Each row below holds a small network's activations on one input, seen along a few directions.
Each table varies a few parts of the input and shows all the possible inputs, shuffled.
A made-up example of a description, with smaller parts first: one of 4 places along a line, together with either a single point or one of 9 places around a ring or (one of 2 separate values, together with one of 5 places around a ring).
Shared parts are said once, and a part with two or three values counts as separate values.
In the rows, 128 means zero.

Other details of the inputs vary at random and push rows far along two fixed directions, the same in every table; ignore that.

A family of inputs:
r1: [ 65 125 119 116 116 141 148 138 173  97  79 134]
r2: [102 114  99  70 115 116 123 170 146 156  96 129]
r3: [105 120 167 168 135 144 126  84 123  87 146 157]
r4: [211 141 135 171 142 100 134 127  52 165 169 102]
r5: [156 140  50 136 109 119 132 170 100 150  92 120]
r6: [126 118  80  97 102 131 122 167 180 137 129 116]
r7: [ 91 105 157  82 128 125 129 144 184 123 111 126]
r8: [132 120 185 158 128 129 135  96 140  94 174 143]
r9: [121 115  89  85 117 119 107 158 173 146  92 125]
r10: [118 112 178 171 149 130 106  89 135  77 116 150]
r11: [115 123 173 167 156 142 102  78 136  80 126 147]
r12: [109 118 194 145 138 132 140  93 112 111 165 148]
r13: [ 97 115  71  94 112 127 109 163 158 131  76 138]
r14: [117 153 198 134 146 147 153  84 111 113 171 114]
r15: [ 71 130 148  76 129 136 162 137 159 128 115 117]
r16: [134 110 206 146 140 121 137 109 127  98 153 138]
r17: [134 114 189 157 135 125 131  99 136  86 147 148]
r18: [203 137 136 172 160  93 113 119  42 163 124 109]
r19: [100 106 132 105 113 137 132 147 195  96 112 132]
r20: [120 125 183 155 154 135 109  77 133  93 137 149]
r21: [113 127  75 108 119 130 125 160 173 136  72 109]
r22: [185 140 130 170 152  94 123 121  25 160 121 123]
r23: [150 137  70  96 132 115  99 158  85 182 110 127]
r24: [ 87 112 135  91 103 131 148 146 175 105 120 146]
r25: [128 126 177 180 136 136 148 101 135  76 127 133]
r26: [210 132 130 169 139 102 107 127  54 162 173 122]
r27: [ 83 109 125 103 106 138 140 148 177  93 108 145]
r28: [110 146 167 155 140 162 112  73 127  84 156 143]
r29: [106 137 165 179 122 142 162 101 118  81 152 142]
r30: [ 93 143 161 177 147 149 136  81 112  78 113 148]
r31: [120 121 200 143 159 131 116  88 124 104 145 139]
r32: [170 141  83 101 143 109 117 157 102 188 110  91]
r33: [184 135 107 181 145 101  87 110  36 145 116 154]
r34: [109 123 177 157 133 137 133  82 121 100 157 158]
r35: [195 139 133 168 140  97 140 131  31 155 140 120]
r36: [110 124  81  81  91 128 139 167 160 147 138 132]
r37: [ 97 112 136  94 116 140 132 127 201 124 136 128]
r38: [155 171  43 124 120 147 111 141 106 165 115 101]
r39: [ 84 142 129  78 113 160 127 117 183 118 144 129]
r40: [202 148 102 202 135 117 118 120  65 140 146 117]
r41: [127 114 104  75 117 126 124 161 171 170 132 107]
r42: [ 84 138 146  66 119 156 134 128 174 130 151 119]
r43: [110 138  70 102 125 142 121 150 174 139  81 106]
r44: [191 145 129 167 133 102 144 128  33 162 168 116]
r45: [ 88 108 152  80 109 127 154 156 166 117 127 137]
r46: [ 69 124 126  85 121 143 127 125 173 112 110 148]
r47: [162 131  76 102 108 109 125 173  92 181 148 121]
r48: [ 99 135  65 104 104 143 145 156 162 144 101 117]
r49: [145 138  41 120 129 126  84 149  96 157  90 135]
r50: [159 138  78 104 122 111 142 160  90 194 130 101]
r51: [136 120 209 147 142 118 164 110 123 102 150 118]
r52: [ 99 117 157  85 124 133 166 138 188 140 139  98]
r53: [124 115 174 171 143 142 116  83 145  90 148 142]
r54: [157 132  49 125 104 120 111 166 103 157 130 129]
r55: [170 141  50 140 123 127 114 150 123 172 107 100]
Description of these inputs: one of 5 places along a line, together with either a single point or (one of 2 separate values, together with one of 5 places around a ring).
The inputs of r4 and r26 match in every part but the place on the line of 5. If r14 is changed in the same way as r4 into r26, which row does it become?
> r42
The inputs of r7 and r10 match in every part but the place on the line of 5. If r16 is changed in the same way as r7 into r10, which row does it become?
> r19
Which other rows does r50 become when the place on the line of 5 takes its other values? List them by row number.
> r3, r12, r34, r48
Which other rows agree with r40 in the place on the line of 5? List them by row number.
> r1, r5, r21, r25, r29, r30, r38, r43, r48, r55
Which other rows does r36 become when the place on the ring of 5 takes its other values? List them by row number.
> r24, r33, r34, r46
Which other rows does r18 become when the choice among 2 separate values takes its other values? List them by row number.
> r22

A family of inputs:
r56: [ 65 110 128 101 110 141 141 144 194  93  98 142]
r57: [191 156  99 195 142 127 103  98  42 145 149 132]
r58: [116 125 191 192 147 138 133  79 121  68 131 147]
r59: [ 69 116 148  74 114 141 147 139 191 119 133 129]
r60: [120 129 189 186 147 145 124  72 127  73 149 146]
r61: [150 145  56  94 109 124 132 167 120 185 131 102]
r62: [ 85 100 163  73 117 122 157 151 194 122 122 122]
r63: [117 115 215 167 155 121 135  81 110  89 138 149]
r64: [105 122 193 180 147 137 129  77 108  74 132 160]
r65: [163 126  68  80 111 110 119 180 119 192 135 107]
r66: [110 131 194 177 149 140 130  76 109  70 131 153]
r67: [200 150 123 172 151 111  98 108  34 156 150 126]
r68: [ 69 126 131  82 116 156 132 129 198 102 117 132]
r69: [ 74 123 127  91 111 152 132 135 202  94 114 134]
r70: [ 69 114 126  95 110 148 132 137 201  98 116 141]
r71: [141 142  40 112 109 128 126 166 120 166  99 113]
r72: [169 121  72  78 117 105 110 177 128 195 126 106]
r73: [149 140  45 102 120 132 101 158 133 174 108 108]
r74: [ 71 113 133  85 121 147 122 126 205 108 110 137]
r75: [150 143  35 115 104 131 116 164 130 163 115 114]
r76: [191 143 102 188 149 119  82 101  39 146 138 144]
r77: [148 126  45 102 123 115  95 166 125 170  78 123]
r78: [ 72 105 131  99 117 136 131 140 203  95  88 140]
r79: [159 135  67  94 105 111 150 184 117 185 128  97]
r80: [200 147 124 178 153 112 103 105  43 161 153 119]
r81: [133 125 221 161 147 132 147  83 118 100 181 128]
r82: [ 76 109 129  94 117 143 122 132 209 100 107 140]
r83: [129 131 213 164 135 135 163  85 112  99 190 132]
r84: [151 136  41 109 113 120 106 175 122 156  83 119]
r85: [147 139  36 120 104 124 126 172 124 159  96 115]
r86: [ 67 125 144  88 108 141 177 143 186 114 126 119]
r87: [163 128  73  89 116 108 135 183 123 188 119  93]
r88: [192 145 107 197 154 116  97 104  43 142 121 129]
r89: [ 86 118 159  64 111 139 156 147 194 121 147 116]
r90: [120 119 214 161 154 128 125  74 116  95 156 148]
r91: [ 70 121 150  76 116 137 158 145 186 111 113 123]
r92: [204 131 131 176 145  94 116 126  29 160 149 129]
r93: [197 144 124 184 154 105 113 113  37 156 135 119]
r94: [127 123 223 159 145 123 154  93 105  89 161 137]
r95: [110 120 210 168 148 125 145  85 102  87 146 150]
What do these inputs look like to the network?
> one of 2 separate values, together with one of 4 places along a line, together with one of 5 places along a line
The inputs of r82 and r78 match in every part but the choice among 2 separate values. If r70 is changed in the same way as r82 into r78, which row does it become?
> r56
The inputs of r61 and r86 match in every part but the choice among 2 separate values. If r90 is changed in the same way as r61 into r86, which row does it become?
> r63
Which other rows does r88 become when the place on the line of 5 takes its other values? List them by row number.
> r64, r66, r71, r77
Which other rows does r87 become when the place on the line of 5 takes its other values? List them by row number.
> r62, r79, r92, r94
Which other rows does r76 become when the place on the line of 4 takes its other values? List them by row number.
> r59, r65, r70

A family of inputs:
r96: [159 149 145 201 154 126 120  95  40 132 134 130]
r97: [193 121  95 114 132  87  93 147  72 183 108 134]
r98: [176 128  33 120 123 111  74 168 105 201 112 114]
r99: [ 97 133  99  83 103 145 116 157 164 129 127 132]
r100: [181 145  30 129 108 134 121 166  89 195 123 105]
r101: [ 96 131  98 100  97 144 139 166 157 123 123 127]
r102: [ 80 126 170 149 120 159 175  88 157  85 155 143]
r103: [107 102 198 131 142 128 149 115 149  86 117 146]
r104: [105 131 101  89 108 159 132 136 173 146 133 120]
r105: [103 123 174 139 127 160 165 104 157  88 153 120]
r106: [173 167 130 206 155 120 108  83  64 112 115 127]
r107: [191 141  16 123 118 107  83 168 109 169  60 120]
r108: [190 143 169 177 155 128 124  84  68 134 174 129]
r109: [ 68 135 163 124 141 143 139  90 145 101 130 143]
r110: [193 122  80 149 125  84 114 158  76 188 129 111]
r111: [175 149  52  83 124  92 108 172  83 217 108  97]
r112: [101 127  85  30  86 117 138 192 187 159 123 115]
r113: [100 126 167 168 130 134 129  93 182  73 121 138]
r114: [106 125 190 110 120 137 162  98 160 116 165 130]
r115: [110 108 182 122 142 122 127 117 171 113 147 130]
r116: [ 82 130  47  64  84 137 147 190 180 141 108 124]
r117: [ 98 126 205 117 132 137 142 111 158  78 161 143]
r118: [173 129 116 196 154 107  87  90  60 143 148 149]
r119: [ 89 133  71  36 118 140 122 179 188 160  92  90]
r120: [ 89 111  90 111 112 127 140 151 174 136 115 128]
r121: [197 142  76 140 114 109 139 147  69 188 143 105]
r122: [ 93 110  93  80 119 131 113 140 165 133  92 150]
r123: [ 78 136 107  76 121 146 125 145 169 145 105 116]
r124: [173 151  19 114 112 113  89 165  77 181 123 131]
r125: [188 124 151 196 165 113  82  92  65 127 154 129]
r126: [178 124 151 188 158 121  79  87  48 127 125 160]
r127: [100 133 116  82 125 127 156 165 160 146 107 101]
r128: [103 105 202 129 133 111 136 102 161 110 155 138]
r129: [105 100 184 119 125 116 153 122 145 103 115 144]
r130: [ 92  99 196 135 141 143 142 107 156  68 114 143]
r131: [107 106 176 138 136 123 149 127 165 107 140 126]
r132: [145 148 143 200 155 122 131  84  44 121 136 140]
r133: [ 88 129 122  75 111 119 166 161 162 148 110 104]
r134: [179 123 130 191 148 118 100 110  46 133 114 150]
r135: [ 94 122 185 123 110 125 167 127 146  89 153 137]
r136: [100 106  64  66 106 130 132 194 204 154 100  96]
r137: [182 152  48  87 137 103 100 177  89 210 104  93]
r138: [107 146 161 158 121 157 152  83 174  74 135 132]
r139: [108 104 197 108 145 128 128 111 160  97 121 149]
r140: [160 121 144 198 151 116 115  89  51 111 120 163]
r141: [169 146 147 189 162 122 120 101  44 125 134 116]
r142: [101 104  78  36 114 135 107 181 197 145  78 116]
r143: [ 91 125 193 123 131 150 129 106 157  65 156 138]
r144: [ 95 124 175 136 123 147 149 122 146  69 148 132]
r145: [ 98 133  88  90 109 151 141 129 171 142 134 129]
r146: [187 143 150 187 142 112 126 120  48 118 159 134]
r147: [113 126 171 129 125 147 173 117 157 109 154 120]
r148: [105 125 174 120 132 161 141  97 165  95 156 122]
r149: [ 97 146 154 147 114 143 137 108 169  60 126 142]
r150: [171 125 140 211 148 117 106 103  63 133 144 138]
What do these inputs look like to the network?
> one of 5 separate values, together with either a single point or (one of 2 separate values, together with one of 5 places along a line)
The inputs of r136 and r141 match in every part but the choice among 5 separate values. If r131 is changed in the same way as r136 into r141, which row does it become?
> r127
The inputs of r123 and r99 match in every part but the choice among 5 separate values. If r111 is changed in the same way as r123 into r99, which row does it become?
> r112
Which other rows does r140 become when the choice among 2 separate values takes its other values? List them by row number.
> r122
Which other rows does r96 become when the choice among 5 separate values takes its other values? List them by row number.
> r100, r101, r134, r150
